Each row below holds a small network's activations on one input, seen along a few directions.
In each table, some parts of the input vary, and every possible input appears once, in random order.
Descriptions start from the smaller parts, as in this example, which fits no table here: one of 2 separate values, together with either a single point or one of 9 places around a ring or (one of 6 places along a line, together with one of 8 places around a ring).
Shared parts are said once, and a part with two or three values counts as separate values.
In the rows, zero is written as 128.

Other details of the inputs shift rows strongly along three fixed directions, in all tables alike. That doesn't count.

Rows:
r1: [110 114 135 179 140 113  82 169 143 124  82 119 145 115]
r2: [147 141 112 126 193 138 160 120  73 139 196 162 128 200]
r3: [174  91 140 136  82 131 136 138 124 107  85 128 117  35]
r4: [106 185 140 104 106 141 159 148  65 129 136 109 128 191]
r5: [146 139 111  86 142 150 123 121 138 126 132 135 111 147]
r6: [105 103 110 175 115  91 113 133 171 121 131 103 166  98]
r7: [148  99 134 105  86 169 130 171  75 151 109 119  88 126]
r8: [ 76 152 119 183 198  56  98 142 134 132 142 127 171 156]
r9: [ 68 190 147 107 206  99  94  95 156 170 159 122 127 207]
r10: [140 109 126 117  79 123  68 157 163 148  74 112 127  70]
r11: [127  79 107 147  59 101 118 138 145 140  99  95 147  62]
r12: [165 118 123 173 130 122 121 116 134  89 126 133 143  69]
r13: [ 58 165 163 143 139  58 123 116 141 158 121 126  93 127]
r14: [219 137  97  75  43 237 150 152 105  88 111 117 137  88]
r15: [109  98 137 177 114 115  98 126 188 126  96 108 151 121]
r16: [120 119 134  73 107 126 163 161  57 166 121 106  89 133]
r17: [164 118 149  63  88 163 179 105  60 118 138 110  68 115]
r18: [172  95 104 169 194 169 130 152 128  69 136 182 179 123]
r19: [ 74 134 128 151 147  80 103 163 130 132  92 122 128 136]
r20: [151 102 109 132 165 190 170  92 141 114 172 183 132 179]
r21: [ 76 122 147  75  83  87 164 118 109 168 124  66  99 143]
r22: [114 126 158 181 123 118  87 132 160 108 104 127 126  81]
r23: [189  85 124 159 161 214 147  94 156 108 160 177 152 165]
r24: [126 138 152  82  85 133 164 113  82 137 117 103  52 124]
r25: [122 187 158  85  47 151 175 116  66 127 125  92  89 128]
r26: [151 108 152 174 122 147 101 122 149 110 109 154 125  83]
r27: [115 126 139 141  75  68 116 133 115 142 114 101 105  62]
r28: [173 140 107  94 201 174 142 105 138 104 176 167 146 164]
r29: [ 69 131 148  99 130  77 156  99 125 174 148 107 122 173]
r30: [ 91 167 127 175 137 133 138 105 170  96 147 138 195 173]
r31: [171 147  97  63 139 163 149 106  92 139 175 116 108 150]
r32: [107 170 123  90 197 122 123  95 141 154 169 164 120 199]
r33: [175  92 102 176 177 173 120 158 135  81 130 208 157 134]
r34: [174 117  91 131 129 121  94 132 154 122 126 142 159  85]
r35: [ 46 137 141 133 126  68 127 111 163 157 118  97 119 163]
r36: [126 126 117 131 141  88  88 151 181 134 107 132 161  84]
Description of these inputs: one of 4 separate values, together with either a single point or (one of 2 separate values, together with one of 4 places along a line).
- Changing only the choice among 4 separate values turns r24 into r35. The same change can be made to r3. Which row results? => r29
- Change only the choice among 4 separate values in r2. List by row number the other rows that result. => r11, r27, r34
- Which other rows agree with r31 in the choice among 4 separate values? List them by row number. => r5, r9, r10, r14, r28, r32, r34, r36
- Change only the choice among 4 separate values in r21. List by row number the other rows that result. => r17, r18, r28

Rows:
r37: [125 139 138  85 114 146 154 140  64 154 136  91  89 161]
r38: [111 113 149 181 185 142 145  82 181 110 160 166 143 182]
r39: [148 139 118 138 193 181 148 121 106 103 169 168 146 193]
r40: [ 97 172 138  65 115 102 117 127 109 184 135  82  88 163]
r41: [190 134 131 119 169 216 188 108  79  88 182 172 115 207]
r42: [ 99 149 149 165 148  93 106 113 177  98 120 136 156 120]
r43: [120 136 133 186 192 108 137  99 169  89 165 164 178 156]
r44: [114 122 124 161 179  96  93 156 153 122 107 156 169 136]
r45: [122 138 141 138  98 131 129 147 100 139 109 113 125 123]
r46: [152 128 132 213 191 148 111 128 152  78 148 194 184 132]
r47: [102 161 142 123 245 108 151 103 106 144 192 182 113 218]
r48: [ 75 170 141  71 105 110 132 119 107 166 131  78 100 161]
r49: [173 102 121 116  86 155 120 128 127 108  97 121 115  58]
r50: [111 128 136 183 179  99  98 140 144 112 122 140 161 119]
r51: [103 134 136 158 109  86 129 114 135 135 128 122 138 100]
r52: [172  84 118  99  98 157 137 171  90 124  99 133 103  85]
r53: [147 136 104 130 143 149  95 136 162 115 125 148 151 128]
r54: [139 144 145 136 145 149 160 114  84 129 159 155 103 151]
r55: [186 111 104 102 138 167 153 112  98 126 171 146 101 136]
r56: [161  95 100 142  96 152  91 181 127 110  82 130 139  80]
r57: [ 88 166 154 117  92  95 121 121 130 157 120  97 113 114]
r58: [ 73 142 144 148 114  57 138 109 138 134 117 104 124 115]
r59: [164 112 116  84  99 155 123 145 130 127 102 125 121 102]
r60: [169  88 114 143 101 139  94 177 122 113  91 127 125  64]
r61: [108 146 113 152 190 123 128 105 150 117 166 144 174 179]
r62: [137 128 134 103  99 135 122 128 123 129 117  98 112  95]
r63: [100 143 116 138 164  99  94 136 186 125 108 148 168 128]
r64: [ 66 158 138  91  90  94 164 116 105 155 132  83 107 167]
r65: [169  99 113  59 102 158 179 122  75 147 147 127  78 123]
r66: [105 145 133 136  98 106 133 124 126 146 129 104 144 132]
r67: [106 159 142 142 105 110 107 124 152 135 110 113 148 116]
r68: [174  95  96 119  86 145 113 155 130 127 107 110 136  86]
r69: [172  95 116  98  92 152 116 150 139 115  96 132 120  66]
r70: [102 122 140 170 144  83  95 140 129 124  98 125 135  92]
r71: [100 153 131  89 130 114 157 109  96 162 161  88 114 178]
r72: [178  92 103 106  87 150 127 148 113 130 124 111 113  85]
r73: [151  83 130  53 101 186 181 113  94 173 146 117  55 158]
r74: [ 89 183 145  87 106 133 148 108 107 159 149 107 104 173]
r75: [ 94 100 145 134 116 120 124 110 147 160 120 100 107 132]
r76: [ 70 155 140 139  96  84 104 132 169 120  84 103 145 113]
r77: [125 111 126 165 205 139 110  97 182 144 168 165 136 182]
r78: [173 116 115  86  98 171 135 161  72 146 123 112  87 134]
r79: [108 137 130 146 174  81  92 120 178 126 116 157 147 108]
r80: [181 114  90  97 175 196 174 115 115 110 183 177 140 186]
r81: [177  84 106 163 125 146 123 123 142  90 123 144 155  70]
r82: [102 119 127 157 129  80 105 130 152 129 117 104 157  94]
r83: [163  86 100 146 135 160 110 173 138  92  95 168 161  98]
r84: [ 97 145 154 154 154 101 137 128 119 116 133 133 126 152]
r85: [ 98 133 133 147 109  92 130 124 146 120 113 104 152 126]
r86: [174 105 112 127  99 144  88 151 153 113  97 125 130  58]
r87: [174 102  83 138 126 164 116 144 145 106 131 145 157 112]
r88: [204 120 107 136 176 181 116 107 147  92 160 185 133 122]
r89: [ 66 145 142 144 105  84 121 150 126 131  86 105 130 130]
r90: [171  87 102  92  85 151 140 153 116 130 107 116 126  95]
r91: [ 88 143 133 175 116 103 100 153 139 126  95 130 158 116]
r92: [ 79 186 164  84 110  98 154  93  95 177 153 100  74 156]
r93: [185  82 104 110 119 161 143 139 121 111 135 149 133  98]
r94: [102 156 151 160 163  95 122  92 163 103 135 149 140 135]
r95: [186 115 117 110 152 176 144 133  79 124 155 156  87 141]
r96: [136 127 129 116  96 133 106 135 138 124 100  98 136  95]
r97: [119 124 116 137  71 130 130 137 129 127 110 110 149 101]
r98: [ 68 134 166 109  90 113 151 100 118 190 139  89  78 162]
r99: [123 148 153 126 166 137 175 102  86 116 166 154  94 182]
r100: [ 81 139 141 160  98  66 113 132 147 144 114  99 150  95]
r101: [ 75 168 156 112 104  85 124 117 139 142 109  90 120 144]
- Changing only one part turns r51 into r55. The same change can be made to r45. Which row results? => r78
- What do these inputs look like to the network? => one of 5 places along a line, together with either a single point or (one of 3 separate values, together with one of 4 places along a line)
- Change only the place on the line of 5 in r95. List by row number the other rows that result. => r47, r54, r70, r99
- Change only the choice among 3 separate values in r90. List by row number the other rows that result. => r44, r59
- Which other rows agree with r82 in the place on the line of 5? List them by row number. => r37, r39, r48, r49, r50, r61, r62, r70, r71, r75, r81, r96
- Change only the choice among 3 separate values in r42. List by row number the other rows that result. => r43, r84
